Each row below holds a small network's activations on one input, seen along a few directions.
In each table, some parts of the input vary, and every possible input appears once, in random order.
A made-up example of a description, with smaller parts first: one of 6 places along a line, together with either a single point or (one of 2 separate values, together with one of 5 places around a ring) or one of 11 places along a line.
Shared parts are said once, and a part with two or three values counts as separate values.
In the rows, 128 means zero.

Other details of the inputs vary at random and push rows far along two fixed directions, the same in every table; ignore that.

Rows:
R1: [121 142 130 125 174 156 145 152  37 167  88 121]
R2: [ 85 170  99 189 135 227 137  70 136  67  88 126]
R3: [159 111 115 138 117 153 169 141  88 134 103 164]
R4: [118 103 156 129 116  56  98 148 143 163 160 142]
R5: [144 119 151  89 137  95  95 169 155 132 155 144]
R6: [ 96 138 138 112 182  58  66 172 101 179 142  90]
R7: [104 182 126 220 137 202 162  48 131  91 101 137]
R8: [116 114 150 105 113  57  94 143 147 157 146 133]
R9: [128 109 150 104 135  68 110 161 164 147 150  96]
R10: [159 118 118 138 116 145 187 122  87 136 116 133]
R11: [143 118 138  92 125  94  89 154 142 128 168 122]
R12: [157 114 127  94 113 172 154 132  89 139 104 136]
R13: [141 112 106 117 117 136 187 104  82 145 114 131]
R14: [176 122 129  99 127 164 175 131  91 124 129 128]
R15: [ 95 197 155 171 165 141  87 113 222  67 152 125]
R16: [147 108 125 139 109 150 162 104  74 154 108 156]
R17: [120 108 150  95 124  88  95 151 149 149 129 117]
R18: [108 100 119 123 118  65  99 115 128 162 161 130]
R19: [113 191 114 213 146 218 168  90 152  57  86 135]
R20: [160  98 106 121 116 163 154 142  85 131 108 123]
R21: [130 113 144  98 135  81 113 140 154 150 136  95]
R22: [115 111 120  83 122  92  92 140 145 143 155 111]
R23: [131 119 142 111 123  70 125 155 151 139 147 105]
R24: [121 122 145  68 138  71 105 133 157 141 170 109]
R25: [ 70 182 137 204 130 122  75 103 198  79 146 128]
R26: [ 60 191 153 153 143 161  80  90 198  69 138 138]
R27: [139 108 117  88 114 171 161 127  88 138 108 139]
R28: [133  98 115  99 118 163 162 127  86 139  95 134]
R29: [ 76 177 150 191 153 156  83 126 212  74 115 134]
R30: [157 111 101 130 106 157 160 136  82 122 109 130]
R31: [174 120 115 115 136 171 177 143 105 129 114 128]
R32: [168 116 124 107 123 165 178 138  96 134 120 118]
R33: [ 67 190 132 159 144 158  71  83 194  65 148 125]
R34: [ 80 186 138 183 137 162  75 111 201  69 141 116]
R35: [138 109 119 128 125  69 100 156 143 144 152 136]
R36: [ 82 187 152 180 150 164  81 127 214  73 128 138]
R37: [130 122 161  72 126  81  81 149 154 141 158 128]
R38: [104 184 135 187 130 241 144  99 145  64  95 144]
R39: [113 179  99 211 135 218 141  97 141  57  90 143]
R40: [131 112 139 111 125  77 106 174 153 138 135 137]
R41: [131  98 115 128 109 143 168 103  72 156 114 158]
R42: [152 109 123 119 105 154 168 146  85 130 102 142]
R43: [167 101  97 130 129 169 153 146  93 126 102 133]
R44: [163 120 134 102 117 178 157 138  88 119 120 150]
R45: [157 121 116 129 116 144 181 105  85 142 108 129]
R46: [180 117 104 111 130 175 148 139  89 115 125 147]
R47: [170 113 110 136 127 138 185 133  93 140 113 142]
R48: [161 106 122 147 119 137 185 114  80 152 125 137]
R49: [ 84 201 162 158 154 140  81  88 213  74 149 111]
R50: [ 44 220 158 193 210 122  78 118 164 115 122  86]
R51: [124 104 133  97 125  72  77 149 153 148 144 101]
R52: [140 108 109 108 129 160 180 113  93 136 101 113]
R53: [170 105 114 150 131 137 183 122  87 152 121 146]
R54: [141 104 110 131 121 135 185  92  77 158 122 136]
R55: [122 104 152 104 124  89 101 168 151 143 136 121]
R56: [ 68 186 135 183 131 126  66  97 202  76 131 112]
R57: [109 108 115 109 114  67 102 126 133 149 153 126]
R58: [157 122 115 117 117 150 180 115  90 133 100 117]
R59: [ 98 109 139  87 115  60  99 148 151 147 142 124]
R60: [141 110 128  99 133  81  81 173 163 141 161 119]
R61: [171 105 113 122 139 156 178 146 102 135 103 123]
R62: [130 115 135  86 121  80  76 149 154 147 157 105]
R63: [107 115 134  91 126  52 116 138 156 148 150 102]
R64: [114 117 140  76 133  72 108 140 163 151 160  99]
R65: [ 93 190 127 198 123 225 145  77 139  63  76 143]
R66: [157 102 104 140 109 142 152 100  68 154 120 142]
R67: [118 110 152 115 113  58 100 160 149 151 153 137]
R68: [123 112 129 111 114  54  85 136 142 154 155 120]
R69: [168  97  99 153 121 143 157 125  77 147 123 156]
R70: [137 109  89 114 108 154 160 114  79 127 106 129]
R71: [101 109 136 103 114  69 110 134 137 153 143 139]
R72: [166 120 122  97 124 164 172 122  95 140 112 114]
R73: [126 102 148 132 129  56  97 156 151 163 157 151]
R74: [129 102 131 139 116  69 100 136 129 156 163 132]
R75: [171 117 111  93 118 169 142 118  79 126 123 133]
Description of these inputs: one of 3 separate values, together with either a single point or (one of 4 places along a line, together with one of 6 places along a line).
The inputs of R20 and R9 match in every part but the choice among 3 separate values. If R51 is changed in the same way as R20 into R9, which row does it become?
Answer: R21
The inputs of R52 and R2 match in every part but the choice among 3 separate values. If R15 is changed in the same way as R52 into R2, which row does it become?
Answer: R46
Change only the choice among 3 separate values in R50. List by row number the other rows that result.
Answer: R1, R6
Start at R24 and move only the place on the line of 4, one step at a time. The first step leads to R49. Which rows follow, in order?
Answer: R14, R15
Change only the choice among 3 separate values in R57. List by row number the other rows that result.
Answer: R13, R71
Start at R5 and move only the place on the line of 6, one step at a time. The first step leads to R36. Which rows follow, in order?
Answer: R29, R40, R3, R73

Rows:
R76: [141 115 118 110 108 139 130 124 130 117 134 137]
R77: [147 117 114  98 127 167 155 128  71 140 106 129]
R78: [130 107 145  88 141  49  89 178 148 162 155 107]
R79: [ 81 199 144 205 150 183 112  96 194  63 116 134]
R80: [170 116 102 114 114 215 209 105  55 121  86 142]
R81: [ 74 204 139 206 159 199 101  99 171  65 106 131]
R82: [105  91 133 119 116  15 101 126 127 190 162 123]
R83: [ 86 202 137 208 156 190 113  92 184  63 115 123]
R84: [136 120 128 109 112 138 133 124 130 121 129 131]
R85: [167 107 109  93 122 160 176 124  72 142 112 122]
R86: [183  68  91 133 105 129 212 123   7 190  99 154]
R87: [101 125 168 109 132  22  43 170 222 137 182 116]
R88: [125 130 124 110 134 137 131 128 117 130 121 114]
R89: [146  92 140  88 116  49  85 175 163 150 168 129]
Describe the family of inputs behind these rows.
Answer: one of 2 separate values, together with either a single point or one of 6 places along a line
List by row number the other rows that have the choice among 2 separate values in common with R87.
Answer: R78, R79, R81, R83, R86, R89

Rows:
R90: [156 104 133 108 115 109 155 132 108 153 129 124]
R91: [161 150 105 135 131 236 179 114 102  84  95 131]
R92: [151 109 116 113 134 113 137 148  91 152 119 126]
R93: [103 163 126 162 148 130 116 114 155 112 126 116]
R94: [ 81 160 138 146 149  88  74 123 178 121 155 100]
R95: [124 127 113 153 108 171 139 110 119 111 108 150]
R96: [161 147 108 139 131 238 167 120  95  81  89 138]
R97: [130 108 128  92 132  92 123 132 105 162 137 104]
R98: [139 136 112 160 120 198 158  99  95 110 106 159]
R99: [ 90 154 147 157 142 125 119 120 163 111 128 131]
R100: [162 100 114 115 118 121 137 135  96 142 136 143]
R101: [ 91 158 140 156 146 122  95 125 157 121 124 128]
R102: [137 102 139 105 132  82 134 145 131 157 139 115]
R103: [143  95 114 103  98 129 155 127  97 140 120 144]
R104: [157 106 128 112 118  96 144 145 117 153 141 124]
R105: [102 154 148 165 129 129 105 122 163 114 130 137]
R106: [150 102 125 120 132 107 138 155 107 148 128 129]
R107: [107 152 131 157 134 113 100 109 176 108 155 129]
R108: [148 132  88 165 107 213 185  90  92  96  94 145]
R109: [113 155 139 172 131 131 110 121 158 104 130 132]
R110: [115 160 143 124 139 158 111 121 177  89 128 112]
R111: [113 143 119 148 136 173 132 112  96 124 106 130]
R112: [149 102 127 103 117 102 136 122 119 149 144 130]
R113: [151 103 121 103 112 129 155 123  91 145 130 148]
R114: [100 158 148 158 126 133 123 111 157 108 128 135]
R115: [132 106 125 100 134  83 102 152 106 159 143 112]
R116: [ 92 150 148 162 144 117  98 132 171 118 132 131]
R117: [150 113 136  69 124 133 135 156 120 130 129 126]
R118: [ 86 162 142 149 144 119 108 115 157 116 124 125]
R119: [ 98 156 157 119 142 117  64 151 201 102 147 119]
R120: [143 103 130 108 134  77 132 157 130 158 147 117]
R121: [144  94 117 103 103 107 141 125 119 144 131 127]
R122: [150  93 110 114 105 111 129 140 110 137 130 137]
R123: [124 110 129  91 128 102 128 137  93 160 132 119]
R124: [130 111 136  96 136  71 119 142 129 163 138 109]
Describe the family of inputs behind these rows.
Answer: one of 5 places around a ring, together with either a single point or one of 6 places along a line
The inputs of R95 and R122 match in every part but the place on the ring of 5. If R101 is changed in the same way as R95 into R122, which row does it become?
Answer: R92
Change only the place on the ring of 5 in R107. List by row number the other rows that result.
Answer: R98, R100, R112, R113
List by row number the other rows that have the place on the ring of 5 in common with R91.
Answer: R93, R94, R104, R107, R108, R120

Rows:
R125: [151 120 147 106 166  76 173 154 107 179 130  87]
R126: [158  88 123 122 111  89 130 155 125 147 144 128]
R127: [ 68 152 153 157 143  87  73 118 161 140 138 111]
R128: [ 59 179 151 150 154 145  62 118 196  85 125 117]
R129: [139 178 143 143 175 200 177 123 136  91  97  94]
R130: [140  93 133  67 122  83 103 170 107 176 139 111]
R131: [133 117 133  87 140 135 108 146 112 142 130 121]
R132: [ 81 177 133 163 152 170  92 106 158  98 121 126]
R133: [131 147  93 154 124 212 176  74  80  98 101 134]
R134: [122 161 108 143 126 209 159  85 109  94 111 135]
R135: [127 120 126  90 111 113 122 129 126 136 140 114]
R136: [148  98 124 127 123  86 119 149 137 144 156 134]
R137: [162 104 123  93 126 141 137 166  89 135 112 144]
R138: [130 143 104 171 134 177 145 120  97 106  94 146]
R139: [145 102 129 112 106  79 122 128 145 143 147 118]
R140: [ 98 138 130 124 122  95  97 113 158 123 150 105]
R141: [153 106 116 119 135 100 118 155  97 152 134 135]
R142: [130  90 133  80 109  54 128 135 100 180 151 113]
R143: [118 107 116  92 120  83 119 128 125 146 144 114]
R144: [146  92  98 101 127 140 153 137  58 160  99 126]
R145: [104 125 159 114 130  59  63 167 217 116 169 126]
R146: [ 69 180 152 199 137 110  92  74 211  94 149 132]
R147: [145  99 111 106 123 132 136 137  74 159 113 115]
R148: [106 132 129 128 128 109 131  99 117 140 141 126]
R149: [152  89 110  58 108 109 151 145  89 161 131 125]
R150: [193  93 104  96 122 158 170 162  44 159 110 151]
R151: [124 130 135 106 132 157 112 135 116 123 113 118]
R152: [ 78 163 144 183 145 100  87 124 162 117 129 139]
R153: [110 121 133 127 120  67  96 121 186 127 152 120]
R154: [145  85 120  59 124  92 121 169  91 178 129 121]
R155: [116 167 119 208 133 202 156  94  93 101  86 149]
R156: [132 155 141 136 174 110 149 140 147 131 129  80]
R157: [156 142  96 178 125 218 174 110  62 104  78 147]
R158: [120 160 118 167 137 185 132 128 124  96  98 149]
R159: [138 101 127  59 116 114 132 142 112 137 134 120]
R160: [140 121 126 144 135 115 136 137  87 153 125 147]
R161: [138 128 123 160 107 155 174  85 109 125 109 140]
R162: [202  76 112  87 110 166 183 157  66 143 121 152]
R163: [115 152 109 200 127 187 149 102 145  80 105 147]
R164: [ 77 126 145 124 143  57  79 136 148 162 141 117]
R165: [156 131 115 138 103 185 172 101 116 110 107 138]
R166: [163  81 127 124 105  97 162 149  89 167 133 141]
R167: [158  90 145  86 111  83 109 175 149 142 156 128]
R168: [ 97 167 135 129 136 163 108  98 161  86 136 122]
R169: [106 127 145 124 128  37  67 126 208 133 179 114]
R170: [112 193 148 160 179 161 150 125 173  97 116  89]
R171: [ 48 183 139 182 137 131 104  73 179  91 131 124]
R172: [127  91 138 123 117  52 122 154 138 162 150 138]
R173: [139 120 132 131 124 115 118 149 155 127 150 140]
R174: [144 128 138 115 129 134 108 159 123 121 124 132]
R175: [121 100 140 110 113  45 120 125 149 164 152 130]
R176: [134 121 139 132 115 103 111 154 164 127 150 131]
R177: [169  90  95 101 128 164 170 131  33 165 103 130]
R178: [139 133 125 125 115 174 152 107 142  95 111 140]
R179: [103 122 154 152 133  46  87 141 179 146 172 133]
R180: [ 99 125 139 127 144  86  98 128 121 163 140 120]
R181: [140 126 125  93 113 166 145 118 105 113 121 121]
R182: [ 85 183 155 165 138 139  77  94 229  67 149 128]
R183: [183  94 121  86  99 158 171 127  94 131 115 134]
R184: [145 144 116 147 118 187 161  93 129 102 117 144]
R185: [140 130 130 126 126 126 113 157 121 132 125 134]
R186: [156 136  98 147 107 222 200  88  97  97  86 153]
R187: [111 182 136 175 150 196 105 116 151  72 114 146]
R188: [119 138 128 157 123 145 127 134 162 100 127 145]
The inputs of R165 and R161 match in every part but one. If R184 is changed in the same way as R165 into R161, which row does it become?
Answer: R146
The inputs of R186 and R178 match in every part but one. If R173 is changed in the same way as R186 into R178, which row does it become?
Answer: R162
Describe the family of inputs behind these rows.
Answer: one of 4 places along a line, together with either a single point or (one of 3 separate values, together with one of 5 places around a ring)
Change only the place on the ring of 5 in R182. List by row number the other rows that result.
Answer: R131, R162, R168, R187
Start at R147 and move only the place on the ring of 5, one step at a time. The first step leads to R140. Which rows follow, in order?
Answer: R139, R126, R157
